Each row below holds a small network's activations on one input, seen along a few directions.
Each table varies a few parts of the input and shows all the possible inputs, shuffled.
A made-up example of a description, with smaller parts first: line(6) and (point or line(11) or (values(2) and ring(8))).
Shared parts are said once, and a part with two or three values counts as separate values.
In the rows, 128 means zero.

Other details of the inputs vary at random and push rows far along two fixed directions, the same in every table; ignore that.

Rows:
r1: [146 130 130 139 125 139 124 152 119 139 120 149 131 111]
r2: [155 133 122 153 127 142 114 153 109 143 118 157 146 105]
r3: [121 134 137 117 123 127 137 111 130 119 123 124 119 142]
r4: [161 105 131 146 145 141  96 143  99 141 126 160 163 104]
r5: [123 134 139 112 124 128 142 120 130 121 127 123 113 142]
r6: [126 130 138 118 122 132 135 127 132 125 124 129 116 133]
r7: [126 131 137 118 122 132 135 127 131 124 124 129 116 134]
r8: [113  75  30 185 195  76  83 184 152 162 197  72 191  80]
r9: [145 133 127 143 125 138 120 144 116 137 121 149 137 114]
r10: [120 133 137 118 120 128 135 108 131 118 123 123 119 140]
r11: [155 135 122 151 129 143 115 155 107 144 120 156 145 108]
r12: [123 103 151 104 136 125 122  95 127 113 131 123 129 145]
r13: [153 134 121 155 126 142 112 148 107 142 118 156 150 105]
r14: [115 131 140 113 119 126 136 105 136 115 123 120 115 142]
r15: [121 134 138 116 122 128 137 113 131 119 125 125 117 142]
r16: [112 135 141 106 122 123 144  98 136 112 125 114 111 153]
r17: [121 133 137 116 120 127 136 111 131 119 123 123 118 141]
r18: [126 100 152 113 135 126 114 105 127 118 127 129 130 135]
r19: [104 134 146  95 120 121 151  94 143 108 128 106 100 161]
r20: [125 132 136 124 121 130 131 114 129 122 122 129 124 133]
r21: [121 133 138 115 122 129 137 115 132 120 126 124 116 142]
r22: [123 134 139 112 123 128 142 120 131 121 127 123 113 142]
r23: [156 136 121 151 130 143 116 155 106 144 121 156 145 109]
r24: [119 134 137 119 122 128 134 105 129 118 123 123 124 141]
r25: [156 133 122 151 127 143 116 158 107 145 119 157 144 107]
r26: [125 131 136 123 120 130 130 117 131 122 121 129 122 132]
r27: [131 131 134 126 122 133 129 130 127 127 122 135 124 128]
r28: [115 130 141 114 117 126 135 102 137 116 122 120 118 141]
r29: [157 134 123 149 128 144 118 162 107 145 121 156 141 106]
r30: [137 136 129 136 126 135 125 126 117 130 122 139 136 125]
r31: [154 131 123 158 125 143 109 153 109 146 116 161 150  98]
r32: [117 132 140 110 120 127 139 111 136 117 125 120 111 144]
r33: [111 130 144 103 118 125 144 106 142 114 125 114 105 148]
r34: [125 129 137 120 120 130 132 123 133 125 122 130 118 131]
r35: [153 135 121 155 129 142 113 147 106 142 119 156 150 107]
r36: [118 135 139 109 124 127 143 114 131 118 128 120 111 147]
r37: [120 131 139 115 120 128 136 114 134 119 123 125 116 138]
r38: [121 134 137 116 123 128 137 113 130 119 124 124 118 142]
r39: [119 129 141 113 121 129 139 121 137 122 124 125 111 137]
r40: [117 132 139 111 120 126 139 108 134 117 124 120 114 145]
r41: [154 135 122 150 130 143 118 160 108 145 123 156 142 108]
r42: [146 135 127 140 128 140 124 149 112 138 123 148 135 117]
r43: [113 130 142 114 117 125 135 102 138 117 122 121 117 140]
r44: [122 135 137 116 124 128 138 112 129 120 125 124 118 143]
r45: [122 101 154 104 135 124 119  97 130 112 129 123 126 143]
r46: [ 79 102  35 155 175  68 126 171 182 147 196  41 144 108]
r47: [146 133 126 141 125 139 120 145 115 137 121 148 137 116]
r48: [152 131 124 152 125 141 113 153 113 144 117 157 144 102]
r49: [157 135 124 149 130 144 119 163 107 146 122 157 141 107]
r50: [131 132 135 121 124 133 136 133 125 127 125 131 119 132]
r51: [ 84 105  34 162 173  70 119 169 176 149 192  49 152 105]
r52: [127 133 136 118 123 131 136 126 128 124 125 128 118 136]
r53: [ 69 107  51 143 164  67 128 135 183 132 187  39 140 124]
r54: [153 136 121 154 129 142 114 149 106 142 119 156 149 107]
r55: [163 132 120 157 129 146 113 173 105 151 120 163 147  96]
r56: [128 130 136 126 121 132 129 126 130 128 121 135 123 126]
r57: [117 132 141 108 121 128 142 116 136 118 126 120 109 144]
r58: [129 136 132 129 125 132 129 116 122 124 122 132 132 133]
r59: [122 134 139 112 125 129 142 122 130 121 127 123 112 142]
r60: [112 131 143 103 120 124 145 105 140 113 126 114 106 150]
r61: [145 132 127 143 124 138 118 143 117 137 119 148 138 113]
r62: [111 128 146 101 120 125 148 112 144 115 126 115 101 146]
r63: [100  99 165  81 130 115 133  71 146  97 132 101 107 165]
r64: [153 131 123 151 126 143 113 155 112 144 119 157 144 103]
r65: [153 134 122 155 126 142 111 146 107 142 118 155 152 106]
r66: [125 132 135 123 121 130 131 116 128 122 122 129 123 134]
r67: [ 99 134 150  84 121 118 159  91 146 104 131  99  91 168]
r68: [114 135 142 102 123 124 149 108 135 115 129 114 105 153]
r69: [164 135 117 161 130 146 110 168 101 151 120 165 152  99]
r70: [118 130 142 107 121 128 143 118 138 118 126 119 107 142]
r71: [148 133 128 139 127 139 124 152 115 139 122 148 133 115]
r72: [153 135 122 155 127 142 112 147 107 142 119 157 150 107]
r73: [103 104 160  80 134 116 137  70 140  98 134 103 113 166]
r74: [123 130 136 123 119 129 130 116 132 123 121 130 122 130]
r75: [124 132 136 124 120 129 129 113 129 122 121 129 126 132]
r76: [138 132 133 129 126 136 131 143 121 133 124 139 124 123]
r77: [ 61 104  45 142 167  61 129 134 191 132 193  29 139 125]
r78: [ 88 104  31 169 173  71 113 170 173 151 190  53 158  99]
r79: [109 132 143 108 118 123 140  94 139 111 124 114 113 150]
r80: [126 136 133 124 124 130 133 114 125 122 123 129 125 137]
r81: [142 103 142 126 139 133 108 119 114 126 128 140 145 124]
r82: [144 130 128 141 124 139 121 148 119 139 119 149 134 112]
r83: [146 135 125 144 126 138 120 141 114 137 121 148 140 116]
r84: [144 135 126 146 126 138 117 135 113 136 120 147 145 116]
r85: [123 133 132 124 123 128 132 114 129 122 125 126 124 136]
r86: [130 131 137 121 124 133 135 135 128 127 124 132 118 129]
r87: [156 136 121 151 130 143 118 156 105 145 121 157 145 109]
r88: [111 130 144 103 118 125 142 105 143 113 125 115 106 148]
Description of these inputs: line(8) and (point or line(10)).

Rows:
r89: [102 177  97 105 102 132 194 198 170 130 152  73  68 144]
r90: [105  85 174  71 114 122 133  83 161 103 119 113  98 144]
r91: [102 142  89 135 164 101 141 119 123 139 164 101 154 130]
r92: [119  76 109 129 148 110 101 150 150 140 147 110 146  97]
r93: [149 166 181 107 115 155 152  82  90 116 102 175 124 150]
r94: [155  81  90 168 180 124  86 190 103 160 163 130 175  87]
r95: [160 156 152 147 121 162 124 123  92 141  94 186 147 111]
r96: [153 102 185  94 132 151 119 111 109 115 110 152 118 143]
r97: [183 142  64 190 146 133  99 184  90 160 143 149 183 100]
r98: [140 146 142 156 117 146 123 126 116 140 104 168 144 104]
r99: [158 158 164 107  96 160 137  96  91 106  90 164 116 167]
r100: [130  95 178  83 129 136 130  96 128 105 123 130 106 149]
r101: [119 138 122 144  93 128 110 121 143 119 115 126 118 118]
r102: [158 152 155 133  91 160 120 115 101 112  84 171 122 133]
r103: [112 182 149  99 102 127 215 162 140 135 110 111  52 134]
r104: [ 93 137 120 109 110 110 136  85 165 101 129  79  99 159]
r105: [157 157 166  96  99 157 147  87  84 106  97 160 117 179]
r106: [141  94 133 122 171 118 110 147 105 133 159 117 148 138]
r107: [175 149 123 186 131 159 106 164  86 159 103 199 174  77]
r108: [147 154 166 123  79 160 114 108 112 113  77 168 113 134]
r109: [101 132  86 132 131 101 129 117 154 110 145  79 126 146]
r110: [210 102 131 177 166 158  77 203  60 166 135 193 186  81]
r111: [139 126  34 189 156 111 101 178 122 156 162 100 173 102]
r112: [145  98 189  89 118 147 126 102 119 106 106 154 112 138]
r113: [113  91 145  95 160 108 127 113 134 115 156  93 123 157]
r114: [165 151 147 151  82 161  98 134 109 131  86 176 129 107]
r115: [135  91 188  87 100 146 121 101 134 112  98 158 109 123]
r116: [ 60 123  99 135 131  80 140  98 191 127 152  68 123 130]
r117: [ 38 113  55 148 157  57 135 116 203 135 181  35 139 122]
r118: [ 83  79 138  81 143  96 137  91 175 101 155  71 103 150]
r119: [ 62 133  99 109 151  89 160  79 163 113 164  60 117 158]
r120: [ 92 125 121  71 146 104 177 181 182 134 161 102  41 164]
r121: [125 124  77 205 132 114  98 173 141 171 140 139 173  63]
r122: [132 135  46 198 178 104 107 183 115 173 168 124 196  76]
r123: [ 97 138 125 132 128 114 143 100 147 120 129 118 129 130]
r124: [154 157 168 104  92 163 133  90 103 104  83 157 108 163]
Changing only one part turns r121 into r101. The same change can be made to r95. Which row results?
Answer: r124
What do these inputs look like to the network?
Answer: values(3) and (point or line(11))
Change only the line(11) part in r113. List by row number the other rows that result.
Answer: r90, r92, r94, r96, r100, r106, r110, r112, r115, r118
Change only the values(3) part in r97. List by row number the other rows that result.
Answer: r93, r110
Change only the values(3) part in r120. List by row number the other rows that result.
Answer: r89, r103

Rows:
r125: [134 121 139 125 129 132 120 121 120 124 126 131 131 132]
r126: [ 92 131 101 116 137 101 148 129 161 123 156  78 108 146]
r127: [132 116 140 118 131 131 127 126 127 126 127 134 126 128]
r128: [135 147 156 115 109 145 145 124 120 123 108 149 106 138]
r129: [128 141 128 129 123 131 139 140 129 132 125 132 117 128]
r130: [147 136 141 133 121 144 121 123 110 129 112 156 134 128]
r131: [129 121 141 127 129 130 121 118 123 126 125 134 134 127]
r132: [ 77 111 101 122 121  94 128 114 187 117 145  74 109 130]
r133: [ 86 130 102 119 139  97 150 126 165 125 153  79 109 140]
r134: [127 137 128 133 121 130 134 125 127 130 121 130 129 122]
r135: [131 116 140 119 131 131 127 125 127 127 126 135 127 127]
r136: [145 135 142 133 121 143 121 122 110 129 112 157 135 126]
r137: [131 121 141 127 129 131 121 119 122 125 125 133 133 128]
r138: [135 120 132 130 132 130 117 127 120 126 128 130 135 128]
r139: [143 135 142 133 121 143 121 121 111 130 111 158 135 125]
r140: [ 92 125 123 102 132 105 143  90 154 107 143  87 111 160]
r141: [ 92 127 101 121 135 100 143 115 158 120 150  78 121 140]
r142: [152 121 147 122 124 144 121 135 109 129 115 153 129 126]
r143: [135 117 138 117 130 131 127 128 125 125 127 132 124 131]
r144: [130 120 141 127 129 130 121 119 123 125 126 133 133 128]
r145: [138 140 135 133 117 139 131 128 119 129 115 142 130 123]
r146: [139 118 146 121 128 138 125 128 120 129 120 147 129 122]
r147: [111 115  26 185 169  86 108 188 153 160 183  72 172  87]
r148: [129 141 128 128 123 132 138 141 129 132 126 131 117 130]
r149: [ 97 122 109 122 139 103 133 108 151 121 148  93 126 141]
r150: [150 128  48 198 160 116 101 220 123 176 161 127 173  70]
r151: [148 143 138 132 113 147 129 132 110 128 110 150 130 125]
r152: [128 137 128 133 121 130 133 125 127 129 122 130 129 123]
r153: [132 121 140 126 129 131 121 120 121 124 125 132 132 131]
r154: [119 122 156 110 123 129 131  99 129 115 122 128 120 141]
r155: [132 117 139 118 131 131 127 126 126 126 127 134 126 128]
r156: [145 141 142 134 114 145 130 129 112 130 109 152 131 120]
r157: [143 146 142 132 116 145 135 142 116 135 111 155 119 122]
r158: [119 143 142 109 116 131 149 121 134 120 122 124 102 147]
r159: [165 108  76 187 160 128  89 203 109 171 147 149 180  69]
r160: [154 120 144 126 126 144 119 139 109 132 117 154 131 122]
r161: [ 94 128 101 120 135 101 143 116 157 119 151  77 120 141]
r162: [142 134 135 130 124 139 122 122 114 127 118 146 132 132]
r163: [133 121 140 126 129 131 120 121 121 123 126 131 131 131]
r164: [131 141 126 126 122 133 137 142 127 130 127 129 117 133]
r165: [ 87 110 135  85 134 103 149  90 161 104 146  79 100 164]
r166: [139 140 133 132 117 140 131 129 118 129 116 141 129 125]
r167: [136 133 138 132 124 137 123 119 117 130 117 149 135 125]
r168: [134 132 129 128 127 132 124 121 121 125 123 135 131 135]
r169: [141 122 140 134 129 136 115 128 115 130 122 143 138 122]
r170: [131 135 149 115 118 137 131 104 121 118 114 142 121 143]
What do these inputs look like to the network?
Answer: point or (line(5) and line(9))
Change only the line(9) part in r168. List by row number the other rows that result.
Answer: r130, r136, r139, r140, r149, r162, r167, r170

Rows:
r171: [102 133  74 136 126 104 148 177 170 126 169  53 104 143]
r172: [ 63 131  83 136 148  78 120  99 175 116 161  71 121 157]
r173: [177  87 129 151 163 134  74 174 111 161 136 188 157  96]
r174: [182  91 128 165 183 147  99 180  78 154 136 171 178  87]
r175: [168 153 113 137  96 151 135 150 115 130 101 151 123 128]
r176: [127  79 213  76 109 135 131  78 122 106 107 144 104 139]
r177: [102  69  97  96 161  90 104 132 158 114 165  50 121 142]
r178: [150 172 156 104 109 150 171 110  93 127  94 166 108 144]
r179: [ 94 127  70 144 133  86 120 114 161 109 161  52 127 148]
r180: [ 83 136  95 140 134 103 152 166 180 137 159  75 108  94]
r181: [ 87 101  96 123 154  96 109  97 163 117 166  96 146 144]
r182: [119 154 171 100  84 148 167  90 145 112  78 156  92 126]
r183: [116 147 199 109  86 140 138  61 128 106  80 143 105 145]
r184: [152 133 181 110 129 164 137  77  84 111 110 166 150 147]
r185: [154 149  81 170 129 139 118 179 117 163 116 178 143  94]
r186: [113 103  83 124 140 106 103 115 144 112 160  72 155 133]
r187: [109 110 195  86  97 136 132  52 131 100 102 134 126 145]
r188: [124 162 189 104 110 146 153  58  97 102  99 141 103 176]
r189: [163 157 101 178 128 159 112 226 108 183 125 183 140  88]
r190: [175 167 106 171 139 149 137 226  78 174 133 170 150  84]
What do these inputs look like to the network?
Answer: values(4) and line(5)
Changing only the line(5) part turns r190 into r184. The same change can be made to r180. Which row results?
Answer: r187
Change only the line(5) part in r175. List by row number the other rows that result.
Answer: r171, r177, r179, r186
Change only the values(4) part in r178. List by row number the other rows that result.
Answer: r175, r182, r185
Start at r189 and move only the line(5) part, one step at a time. The first step leads to r185. Which rows follow, in order?
Answer: r172, r181, r173
